These are the activations of a small neural network, seen along a few directions. Each row is one input.
In each table, some parts of the input vary, and every possible input appears once, in random order.
Descriptions start from the smaller parts, as in this example, which fits no table here: one of 6 places along a line, together with either a single point or one of 9 places along a line or (one of 2 separate values, together with one of 5 places around a ring).
Shared parts are said once, and a part with two or three values counts as separate values.
In the rows, 128 means zero.

Rows:
r1: [164 132  52  65  98 171 169 188 212 168 195 149 167 132]
r2: [168 116  63 107 123 159 156 182 238 129 177 142 160 157]
r3: [122 126 168 210 128 103 119 113  70  94 117 126 127  96]
r4: [ 90 143 182 106 159 108 140 123  84 166 135 130 144 136]
r5: [114 127 171 187 144 105 130 118  68  87 123 108 120  99]
r6: [ 87 141 136  56 151 129 126 106  90 158  90 101 112 158]
r7: [ 86 137 198 128 148 109 130 106  72 156 132 120 132 135]
r8: [ 93 132 164  94 135 117 110  84  70 155  75 116 106 160]
r9: [109 104 182 215 104 127 103  68  93 161 130 132 116 106]
r10: [ 90 148 177 148 148  91 143 136  45  97 121 117 131 113]
r11: [169 144  31  85  96 148 182 217 189 112 181 147 168 111]
r12: [109 114 191 168 144 122 118  89  95 146 134 110 121 121]
r13: [172 129  42 127 120 136 169 210 215  72 163 140 161 136]
r14: [193  95  54 155  62 182  89  98 234 121 112 155  99 106]
r15: [184 102  82 188  73 173 112 113 235 118 174 160 122  84]
r16: [ 94 153 160 127 159  89 152 153  56 106 124 126 143 114]
r17: [201 141  56 138 107 111 131 206 220  60 159 172 142 115]
r18: [204 125  48  85  98 142  96 164 241 119 111 172 117 156]
r19: [116 117 164 234 104 112 115  97  65 102 120 130 116  85]
r20: [ 80 145 169  89 164 120 146 127  94 159 146 105 138 133]
r21: [116 107 159 135 132 130  98  69  93 145  78 106  97 145]
r22: [ 97 161 138  82 189 102 163 174  83  92 145  94 135 121]
r23: [116 113 187 190 128 120 107  84  98 154 127 128 128 117]
r24: [196 127  76 120 110 133 118 179 242 118 172 176 141 134]
r25: [176 113  35  75 111 169 133 167 236 130 116 138 135 180]
r26: [ 84 155 148 110 164 101 160 157  66 101 134 102 137 111]
r27: [191 117  63 207  71 152 126 140 212  61 163 157 123  64]
r28: [ 98 116 166 118 136 122 100  71  73 143  78 111 107 152]
r29: [123 106 156 157 116 128  86  64  96 153  70 123 104 141]
r30: [ 97 139 149  73 147 117 119 102  80 164  78 125 118 160]
r31: [101 148 126  29 176 129 130 123 106 149 101  93 110 169]
r32: [172 131  23  32  87 181 146 172 209 168 136 145 141 155]
r33: [117  97 152 182  91 136  84  49  91 161  73 127  93 129]
r34: [ 94 151 159  61 188 121 150 144 110 151 157  98 136 144]
r35: [ 91 122 199 151 148 114 120  93  76 144 135 115 132 128]
r36: [ 96 133 178 171 148  96 133 122  48  85 124 113 129 106]
Describe the family of inputs behind these rows.
Answer: one of 3 separate values, together with either one of 4 places along a line or one of 8 places along a line
Changing only the choice among 3 separate values turns r6 into r20. The same change can be made to r30. Which row results?
Answer: r4
List by row number the other rows that have the choice among 3 separate values in common with r27.
Answer: r3, r5, r10, r11, r13, r16, r17, r19, r22, r26, r36

Rows:
r37: [125 140 101 102 139 127 150 162 161 109 147 128 140 130]
r38: [143 113 108 119 105 156 127 123 166 144 147 137 130 142]
r39: [146 132  96 102 116 137 123 148 162 119 108 142 129 149]
r40: [118 118 156 128 141 130 109  89 108 146 101 117 120 134]
r41: [105 137 140 119 144 125 141 131  78 126 114 107 123 123]
r42: [187 103 103 228  73 137 114 124 181  91 141 148 123  88]
r43: [137 134  86 101 127 141 146 164 143 121 135 125 136 123]
r44: [107 112 161 137 120 135 117  91 101 151 125 116 125 137]
r45: [101 126 165 142 126 130 120  94 104 174 127 124 129 124]
r46: [109 146 165 117 146 110 139 132  81 119 138 119 133 117]
r47: [145 133  82 101 121 128 132 146 152 118 124 135 135 139]
r48: [105 140 168 136 165 106 145 143  85 130 148 115 142 130]
r49: [140 141 112  97 130 125 146 166 146 114 158 137 146 118]
r50: [112 133 136 119 138 109 128 113  85 126 104 118 123 137]
r51: [117 124 149 124 137 117 103 102 102 141 102 114 103 138]
r52: [113 127 148 120 134 115 118 117  97 128  87 127 116 147]
r53: [ 93 145 157 121 154 110 146 128  96 115 126 110 128 129]
r54: [154 119 104 110 125 150 121 121 173 138 121 136 127 137]
r55: [135 135 114 115 147 122 152 177 149 123 168 132 155 130]
r56: [152 128  97 106 121 139 112 134 168 133 125 133 111 141]
r57: [137 124 112 123 110 147 133 126 168 167 147 146 132 126]
r58: [135 106 154 250  98 119  94  86 110  86 124 150 111  76]
Changing only one part turns r51 into r56. The same change can be made to r46. Which row results?
Answer: r49
Describe the family of inputs behind these rows.
Answer: one of 2 separate values, together with either a single point or one of 10 places along a line
Change only the choice among 2 separate values in r55. List by row number the other rows that result.
Answer: r48

Rows:
r59: [175 160  38  50 151 132 179 240 205  93 187 129 158 128]
r60: [ 82 147 165  55 160 113 145 123  68 147 100  90 125 166]
r61: [ 64 162 130  46 176 106 158 146  51 131  89 101 131 154]
r62: [ 99 129 190 152 159 115 135 100  95 163 134 120 137 135]
r63: [176 105  36 114  65 198 147 146 241 161 177 150 148 120]
r64: [ 89 121 180 117 165 109 117 105  80 160 127 104 132 154]
r65: [131 113 153 214 106 118 118 118  77 103 111 128 119 102]
r66: [ 99 137 179 156 129 115 123 114 104 150 153 132 123 106]
r67: [135 113 144 211  98 113 101  79  95  95 114 135 103  99]
r68: [120 130 163 171 120 109 128 114  80 115 129 135 141  87]
r69: [205 112  33  80  81 162  93 140 249 151  97 170 114 167]
r70: [ 95 136 174  70 166 130 121 105  78 156 113 111 118 153]
r71: [138 100 149 213 110 135  82  63 127 102  87 120  89  97]
r72: [186 127  59 143 106 137 144 198 243  64 174 169 154 123]
Describe the family of inputs behind these rows.
Answer: either one of 4 places along a line or one of 10 places along a line
A walk changes only the place on the line of 4. It starts at r69 and steps to r63. List the rest of the walk in order.
Answer: r72, r59
